Each row below holds a small network's activations on one input, seen along a few directions.
In each table, some parts of the input vary, and every possible input appears once, in random order.
A made-up example of a description, with smaller parts first: values(3) and (point or ring(9) or (line(4) and ring(5))).
Shared parts are said once, and a part with two or three values counts as separate values.

Other details of the inputs shift rows strongly along two fixed directions, in all tables alike. That doesn't count.

Rows:
r1: [ 3.01  0.59  0.47  1.91  1.88  1.58  0.30  2.86  1.50 -0.27 -0.47  1.38
 -0.80]
r2: [ 2.85 -1.44 -0.05  0.49  0.25  1.68  0.51  3.11  1.21 -0.22 -2.21  2.35
  0.23]
r3: [ 2.66 -0.96 -0.59  0.12  1.40  1.97  0.67  3.14  0.85 -0.43 -2.49  2.16
  0.45]
r4: [-2.50 -6.00  3.24 -3.93  2.89 -5.45 -2.40  2.80 -6.99  2.38  3.20 -0.86
 -1.54]
r5: [ 2.98 -1.19  0.16  1.19  0.21  0.48 -0.08  2.73  0.93 -1.13 -2.08  2.80
 -0.16]
r6: [-3.72  3.15 -1.22 -1.48 -3.12  0.98  0.41 -5.31 -1.04  0.47  2.19 -3.70
  0.44]
r7: [-2.25 -6.22  3.02 -2.89  2.11 -5.83 -2.14  2.68 -7.20  3.48  3.32 -1.05
 -1.62]
r8: [-4.44  1.45 -2.17 -3.08 -2.93  1.05 -0.90 -5.23 -1.21 -0.65  0.24 -2.64
  1.80]
r9: [-4.52  1.83 -2.11 -2.66 -3.16  0.51 -1.68 -5.31 -1.09 -0.78  0.44 -1.99
  1.52]
r10: [-1.46 -4.56  4.13 -1.03  2.55 -6.16 -1.66  1.84 -6.58  2.84  4.95 -2.41
 -2.45]
r11: [ 1.39  0.65  0.55  1.35  2.16 -1.16  1.93  1.78  5.20  0.32 -4.21  2.18
 -0.55]
r12: [-4.17  2.64 -1.48 -3.14 -3.15 -0.14 -1.12 -5.33 -1.54 -1.80  0.37 -1.38
  1.28]
r13: [-5.67  2.86 -0.55 -1.87 -2.69 -3.13  1.09 -6.15  2.08  1.27 -0.90 -2.48
  0.20]
r14: [ 2.94 -1.65 -0.55  1.02  1.48  1.61 -0.22  3.05  1.12  0.01 -2.38  1.82
  0.83]
r15: [-4.41  1.48 -1.57 -3.58 -4.02  1.04 -0.17 -4.93 -1.18 -0.82  0.41 -2.03
  1.14]
r16: [ 2.46 -1.41 -1.08  0.87  1.09  1.77  1.22  3.39  1.16 -0.21 -1.76  2.17
  0.84]
r17: [ 3.23 -0.75 -0.36  1.91  0.48  0.23  0.09  2.65  0.49 -0.21 -2.18  2.64
  0.11]
r18: [ 0.83  8.40 -4.45  1.69 -3.86  7.81  2.28 -4.83  6.63 -3.41 -3.13 -0.01
  2.13]
r19: [-3.93  2.70 -0.63 -2.18 -3.35  1.21  0.27 -5.16 -0.58 -0.56  2.22 -3.43
  0.17]
r20: [ 2.98 -1.17 -0.84  1.18  0.62  1.66  0.94  3.04  0.67  0.64 -2.41  2.00
  0.39]
r21: [-3.93  2.36 -1.78 -2.18 -3.89 -0.26 -0.75 -5.72 -1.70 -0.48  0.46 -1.43
  1.16]
r22: [ 3.03  0.04 -0.35  2.33  1.60  2.15  1.71  3.01  2.03 -0.03 -0.05  0.81
 -0.07]
r23: [ 3.19 -0.24  0.24  2.84  2.07  1.39 -0.32  2.74  1.72  0.10 -0.41  0.83
 -0.57]
r24: [ 2.96 -1.23  0.07  1.12  0.26  0.75  0.02  2.48  0.98 -0.88 -2.13  2.95
 -0.19]
r25: [ 2.72 -0.94 -0.63  1.60  0.91  0.42  0.36  2.95  0.98 -1.05 -1.55  2.81
  0.60]
r26: [ 2.89 -0.59 -0.23  0.76  1.32  0.84 -0.11  2.50  0.69 -1.00 -2.32  2.93
  0.17]
r27: [ 3.40  0.15  0.95  2.65  0.80  1.10  0.51  2.16  1.71 -0.73 -0.46  1.62
 -1.09]
r28: [ 2.60 -1.48 -0.08  0.79  0.26  1.11 -0.08  3.17  1.01 -0.32 -1.96  2.76
 -0.26]
r29: [-4.63  1.87 -2.11 -3.19 -3.41  0.73 -0.01 -4.76 -1.08 -0.61  1.11 -1.93
  2.03]
r30: [-4.04  3.07 -0.53 -1.72 -3.56  0.68 -0.51 -5.23 -0.47 -0.67  2.42 -2.79
 -0.11]
r31: [ 3.54  0.08  0.50  3.26  1.96  0.79 -0.31  2.27  1.65 -0.79 -0.58  0.91
 -0.44]
r32: [-3.90  3.48 -0.67 -2.52 -2.38  1.13 -0.13 -5.14 -0.79 -0.56  2.13 -3.30
  0.67]
r33: [-4.82  2.04 -2.27 -2.79 -3.51  0.36 -0.54 -4.80 -1.08 -0.81  1.22 -1.46
  1.60]
r34: [ 3.08 -1.34 -0.36  1.71  1.40  0.42 -0.80  2.63  0.86 -0.96 -2.29  2.31
  0.45]
r35: [ 3.32  0.78  0.67  2.25  1.88  1.19  0.37  2.18  1.41 -0.84 -0.63  1.59
 -0.73]
r36: [ 3.13  0.07 -0.02  2.34  1.58  1.88  1.42  3.10  2.00  0.12  0.10  0.98
  0.03]
r37: [ 1.47 -0.03  0.89  1.71  1.10 -1.35  2.07  1.73  5.49  0.44 -4.02  2.19
 -0.92]
r38: [-3.97  3.42 -1.00 -0.97 -2.88 -0.17 -0.12 -5.40 -0.65 -1.34  2.94 -2.79
  0.70]
r39: [ 3.43  0.28  1.01  2.74  0.70  0.89  0.44  2.37  1.74 -1.02 -0.46  1.49
 -1.03]
r40: [-1.53 -4.98  3.94 -1.81  2.73 -5.07 -1.12  2.36 -6.41  3.90  4.92 -2.90
 -2.12]
r41: [ 1.56 -0.21  0.38  2.27  2.32 -1.47  1.34  1.68  5.46  0.69 -4.17  1.64
 -0.34]
r42: [-3.70  3.10 -0.87 -0.89 -2.38  0.19 -1.19 -6.10 -0.67 -1.01  2.15 -3.21
  0.57]
r43: [-2.09 -6.62  3.20 -2.81  3.02 -6.07 -2.95  1.92 -6.92  2.15  3.10 -1.24
 -1.22]
r44: [ 3.10 -1.00 -0.58  1.21  0.52  1.46  0.67  3.03  0.77  0.74 -2.30  2.17
  0.51]
r45: [ 2.86  0.15 -0.07  2.69  1.53  1.39  0.87  3.09  1.87 -0.02  0.30  1.40
 -0.43]
r46: [-1.82 -5.66  3.66 -2.01  3.76 -4.65 -1.74  2.25 -6.06  3.01  4.73 -3.48
 -1.87]
r47: [-1.75 -4.80  3.82 -1.40  2.63 -5.46 -1.65  2.31 -6.41  3.71  5.05 -2.44
 -2.55]
r48: [-3.76  3.85 -0.47 -1.70 -2.50  0.05 -0.68 -5.54 -0.96 -1.57  2.14 -2.76
  0.33]
r49: [ 3.70  0.59  0.39  3.39  1.05  0.87  0.67  2.06  1.31  0.26 -0.53  1.43
 -0.84]
r50: [ 2.68 -1.04 -0.70  1.51  0.99  0.63  0.45  2.73  0.98 -0.77 -1.57  2.94
  0.55]
r51: [ 3.18  0.39  0.10  3.03  1.48  1.04  0.94  2.36  1.81 -0.62  0.11  1.61
 -0.34]
r52: [ 2.77 -0.87 -0.30  0.12  1.35  1.71  0.38  3.19  0.87 -0.30 -2.34  2.31
  0.56]
r53: [-3.83  2.84 -1.02 -1.63 -2.35  1.07 -0.73 -5.49 -0.49 -0.27  2.15 -3.91
  0.97]
r54: [-4.15 -5.87  4.21 -2.66  3.82 -8.99  0.07  1.93 -3.09  3.84  2.51 -1.76
 -2.09]
r55: [ 1.03  7.93 -3.91  2.10 -5.02  7.53  2.14 -4.84  7.01 -3.22 -2.88  0.22
  1.91]
Each input here is: values(5) and (point or (values(2) and line(5))).
The inputs of r34 and r25 match in every part but the values(5) part. If r8 is changed in the same way as r34 into r25, which row does it become?
Answer: r16
The inputs of r3 and r15 match in every part but the values(5) part. If r12 is changed in the same way as r3 into r15, which row does it become?
Answer: r5
Change only the line(5) part in r35. List by row number the other rows that result.
Answer: r1, r18, r32, r48
Change only the values(5) part in r33. List by row number the other rows that result.
Answer: r4, r7, r9, r28
Change only the line(5) part in r42. List by row number the other rows that result.
Answer: r23, r31, r46, r53
Change only the values(2) part in r7. List by row number the other rows that result.
Answer: r47

Rows:
r56: [-3.84 -0.48  0.96 -2.46 -0.90 -2.36 -0.83 -2.83 -4.24  1.30  3.87 -3.07
 -0.44]
r57: [-4.82  4.82 -2.57 -1.67 -3.73  0.77  0.21 -7.40  2.84 -1.34 -1.34 -2.16
  1.97]
r58: [-4.02 -0.79  0.91 -2.80 -0.50 -2.70 -2.11 -2.82 -4.28 -0.13  3.52 -2.41
 -0.20]
r59: [-0.07  0.31 -0.89 -0.24 -1.18  1.67  0.45 -0.08 -0.07  0.16  0.42 -0.31
  0.65]
r60: [-3.22  4.76 -2.34 -0.96 -5.18  2.35 -0.20 -6.48  0.70 -1.58  0.59 -1.95
  1.28]
r61: [ 0.21  1.19 -0.45  0.45 -1.01  0.97  0.45 -0.41 -0.11  0.27  0.62 -0.29
  0.17]
r62: [ 1.46 -2.95  1.36  0.26  1.73 -1.68 -0.99  2.81 -2.81  0.36  1.20  1.15
 -0.71]
r63: [ 0.14  1.52 -0.16  0.62  0.20  0.95  0.09 -0.58  0.52 -0.21  0.79 -0.69
 -0.07]
r64: [-3.37  4.60 -2.83 -2.15 -4.13  3.16 -0.24 -6.25  0.57 -2.02 -0.02 -2.11
  1.89]
r65: [-1.50  0.14 -0.20 -1.06 -0.12  0.63 -0.33 -1.00 -0.77  0.05  1.57 -1.60
  0.28]
r66: [ 3.30  0.44 -0.73  2.78  1.61  1.01  1.20  2.34  4.70 -0.30 -4.05  2.53
  0.46]
r67: [ 4.95  1.29 -1.78  3.40  0.65  4.81  1.72  3.32  4.29 -1.17 -2.99  2.70
  0.71]
r68: [ 3.38  0.37 -1.12  3.01  0.99  0.96  1.28  2.41  4.47  0.17 -4.14  2.87
  0.22]
r69: [ 3.16  0.60 -0.38  2.35  0.82  0.90  1.99  2.62  4.85 -0.29 -3.98  3.18
 -0.31]
r70: [-3.18  4.91 -2.17 -0.99 -4.35  2.33 -0.27 -6.67  1.05 -2.07  0.64 -2.35
  1.20]
r71: [ 1.26 -3.38  1.31 -0.05  2.03 -0.77 -0.07  3.35 -2.26  1.46  1.48  0.12
 -0.66]
r72: [ 0.29  0.79 -0.63  0.10 -0.56  0.72 -0.52 -0.66 -0.28 -1.41  0.18  0.37
  0.48]
r73: [-0.81  0.37 -0.62  0.25 -0.19 -1.02  0.33 -1.04  1.64  0.49 -1.66  0.14
  0.29]
r74: [ 0.27  1.32 -0.28  0.43 -0.18  0.93  0.39 -0.57  0.24 -0.24  0.67 -0.68
  0.08]
r75: [-0.83 -5.18  3.37 -1.46  2.89 -5.79 -0.10  3.54 -2.68  2.86  1.01  0.26
 -2.18]
r76: [-3.51  4.56 -2.91 -2.04 -4.32  3.18 -0.21 -6.25  0.39 -1.88 -0.09 -1.99
  1.80]
r77: [-1.08  0.73  0.34 -0.61 -0.04 -1.00  0.91 -0.79  2.32 -0.20 -1.51  0.36
 -0.03]
r78: [ 0.30  0.90 -0.10  0.70 -0.80  0.76 -0.25 -0.82  0.03 -0.64  0.34 -0.28
 -0.20]
r79: [ 1.61 -2.78  1.92  0.74  1.66 -1.62 -0.73  2.61 -2.28  0.98  1.41  0.38
 -1.29]
r80: [ 5.28  1.60 -1.82  3.61 -0.29  3.92  0.84  2.94  3.60 -1.90 -3.26  4.01
  0.83]
r81: [ 0.22 -3.99  2.90 -0.47  3.01 -3.39 -0.65  3.32 -4.27  2.17  3.04 -0.94
 -1.71]
r82: [ 3.01  0.63 -0.19  2.31  1.01  0.96  1.98  2.67  4.91 -0.44 -4.01  3.11
 -0.20]
r83: [ 4.35  0.98 -1.10  2.38  1.28  3.79  0.40  2.87  3.09 -1.27 -2.77  2.48
  0.46]
r84: [-4.14 -1.31  0.72 -3.33 -0.62 -1.79 -0.93 -2.36 -3.99  0.89  3.68 -3.45
  0.01]
r85: [ 3.21  0.41 -0.81  2.94  1.41  1.03  1.25  2.40  4.55 -0.16 -4.14  2.69
  0.37]
r86: [ 0.30 -4.18  3.34 -0.35  3.11 -3.63 -1.70  2.98 -3.89  1.52  2.98 -0.86
 -1.98]
r87: [ 1.39 -3.26  1.32 -0.61  1.55 -0.94 -0.71  3.42 -2.91  1.25  0.71  0.66
 -0.55]
r88: [ 1.47 -3.27  1.36 -0.47  2.00 -0.90 -0.73  3.17 -2.88  1.10  0.78  0.61
 -0.66]
r89: [-5.36 -1.13  1.71 -3.76 -0.50 -4.54 -0.33 -3.00 -2.18  1.18  1.84 -2.52
 -0.62]
r90: [ 0.19 -4.56  2.57 -0.85  2.63 -3.66 -1.59  3.23 -4.87  1.03  2.59  0.07
 -1.33]
The inputs of r63 and r81 match in every part but one. If r58 is changed in the same way as r63 into r81, which row does it become?
Answer: r90
What do these inputs look like to the network?
Answer: line(5) and (values(2) or ring(5))
Change only the values(2) part in r73. List by row number the other rows that result.
Answer: r69

Rows:
r91: [-5.20 -0.16  1.38 -2.39 -0.09 -3.10 -1.60 -4.06 -1.46  0.40  3.14 -4.48
 -0.70]
r92: [ 1.17 -3.06  1.93  1.80  2.21 -2.19  0.42  3.28  0.00  2.91  0.40 -0.52
 -1.45]
r93: [-0.39  0.29 -0.38  0.64  0.24 -1.48 -1.23 -1.29  1.06 -1.77 -1.02  1.29
  0.55]
r94: [-5.07 -1.01 -0.24 -3.94 -1.75 -3.41 -1.40 -3.88 -3.47  2.00  0.51 -2.98
  0.38]
r95: [ 1.51 -1.76  2.44  1.74  2.01 -3.48  0.80  2.82 -0.81  2.36  0.18  0.88
 -1.96]
r96: [ 1.23  5.33 -4.28  2.40 -1.88  5.23  2.91 -2.22  6.88 -0.70 -4.30  1.17
  2.59]
r97: [ 8.66 -3.41  1.32  4.00  3.72  4.33 -0.85  7.92 -1.37  0.27  0.49  3.98
 -1.60]
r98: [ 3.65  2.99  0.23  3.52  1.46  1.17  1.11  1.13  4.86 -1.85 -2.94  2.43
 -0.74]
r99: [ 4.10 -7.99  3.36  2.20  5.12 -6.07 -0.91  8.14 -3.21  3.28  0.08  3.25
 -2.04]
r100: [ 3.27  6.40 -5.10  2.87 -3.40  9.15 -0.05 -0.64  2.52 -3.86 -0.68  1.67
  1.93]
r101: [-2.76 -0.82 -0.26 -2.55 -1.77  1.02 -1.39 -3.38 -7.63 -1.02  5.80 -4.17
  0.18]
r102: [-2.30  2.57 -1.56 -1.75 -1.22  0.88 -1.05 -4.04  1.81 -1.84 -2.67 -0.72
  1.32]
r103: [-2.48  0.15  1.14 -3.10 -2.41  0.47 -2.69 -2.74 -7.16 -0.24  6.39 -4.07
  1.21]
r104: [ 2.39  1.08 -1.48  0.99  0.75  3.07  3.04  2.41  5.09 -0.28 -3.39  2.49
  0.94]
r105: [-2.69  3.18 -1.80 -1.16 -0.06  1.39  0.43 -3.79  2.88 -1.22 -0.72 -1.55
  1.70]
r106: [ 1.37 -2.05  2.72  0.08  1.59 -3.31  1.29  3.36 -0.34  1.20  0.29  1.47
 -2.32]
r107: [-5.66 -1.23  0.55 -3.72 -2.81 -4.20 -0.83 -3.72 -3.17  0.09  1.98 -1.14
  0.23]
r108: [ 0.57 -4.06  1.80 -1.70  1.64 -2.10  0.10  3.77 -1.07  1.25 -2.11  1.69
 -0.75]
r109: [-1.38  3.56 -1.75  0.08 -3.35  2.62  1.91 -3.07  4.60 -1.00 -1.44 -0.69
  0.54]
What do these inputs look like to the network?
Answer: values(4) or (values(3) and ring(5))
Change only the values(3) part in r98. List by row number the other rows that result.
Answer: r95, r106
Change only the values(3) part in r96. List by row number the other rows that result.
Answer: r104, r105

Rows:
r110: [-1.94  3.42 -3.01 -0.82 -3.33  3.01 -0.41 -4.79  1.66 -0.96 -1.71 -1.34
  1.82]
r111: [-4.50 -1.57  1.86 -2.36  0.68 -6.27 -0.37 -2.24 -0.27  1.31 -0.41 -1.01
 -0.83]
r112: [-2.38  4.72 -2.43 -0.94 -2.11  3.30  1.47 -4.55  2.85 -1.43 -0.19 -2.22
  1.75]
r113: [-1.07  0.97  0.50 -0.88 -2.11 -0.75 -0.35 -1.49 -1.77 -0.19  1.02 -0.22
 -0.65]
r114: [ 5.43  3.82 -1.27  4.06  0.39  4.47  0.92  1.21  5.12 -2.63 -2.97  2.92
  0.11]
r115: [-0.46 -1.61  1.79  0.10  0.71 -2.91 -1.39  0.21 -3.76  1.30  2.11 -0.91
 -1.23]
r116: [-1.00 -2.48  0.96 -0.72  1.74 -2.01  0.23  1.38 -2.36  2.61  1.69 -1.49
 -0.27]
r117: [-1.97  0.65 -0.38 -1.29 -0.10 -0.16 -1.41 -1.84 -1.31 -1.62  1.39 -0.84
  0.76]
r118: [-1.42  0.22  0.06  0.33 -1.13 -0.81 -0.07 -1.87 -0.61  0.85  1.71 -1.67
 -0.17]
r119: [ 5.08 -5.81  2.78  1.53  5.10 -1.49  1.58  9.48 -0.75  3.03 -0.58  3.16
 -1.76]
r120: [-1.04 -2.63  1.72 -2.18  2.11 -1.41 -1.49  0.81 -2.51  0.55  1.11 -1.55
 -0.38]
r121: [-0.61 -2.90  0.51 -0.74  1.14 -2.70 -1.82  0.83 -3.52  0.66  1.80 -0.13
  0.14]
r122: [ 5.10 -0.68  0.92  3.86  2.99  1.80  1.14  4.85  3.30 -0.50 -1.12  2.10
 -1.14]
r123: [-1.63  0.25  0.36 -0.83 -2.06 -0.56  0.52 -1.15 -0.60  0.45  1.42 -0.89
 -0.51]
r124: [ 4.39  2.22 -2.76  3.01 -1.11  4.51  1.34  2.17  4.26 -2.74 -4.11  4.50
  1.28]
r125: [-1.99  1.42 -1.60 -2.13 -2.90  1.97  0.11 -3.00  0.29 -0.69 -1.16 -0.42
  1.06]
What do these inputs look like to the network?
Answer: point or (values(3) and ring(5))
Change only the values(3) part in r116. List by row number the other rows that result.
Answer: r112, r119
Change only the values(3) part in r118. List by row number the other rows that result.
Answer: r122, r123
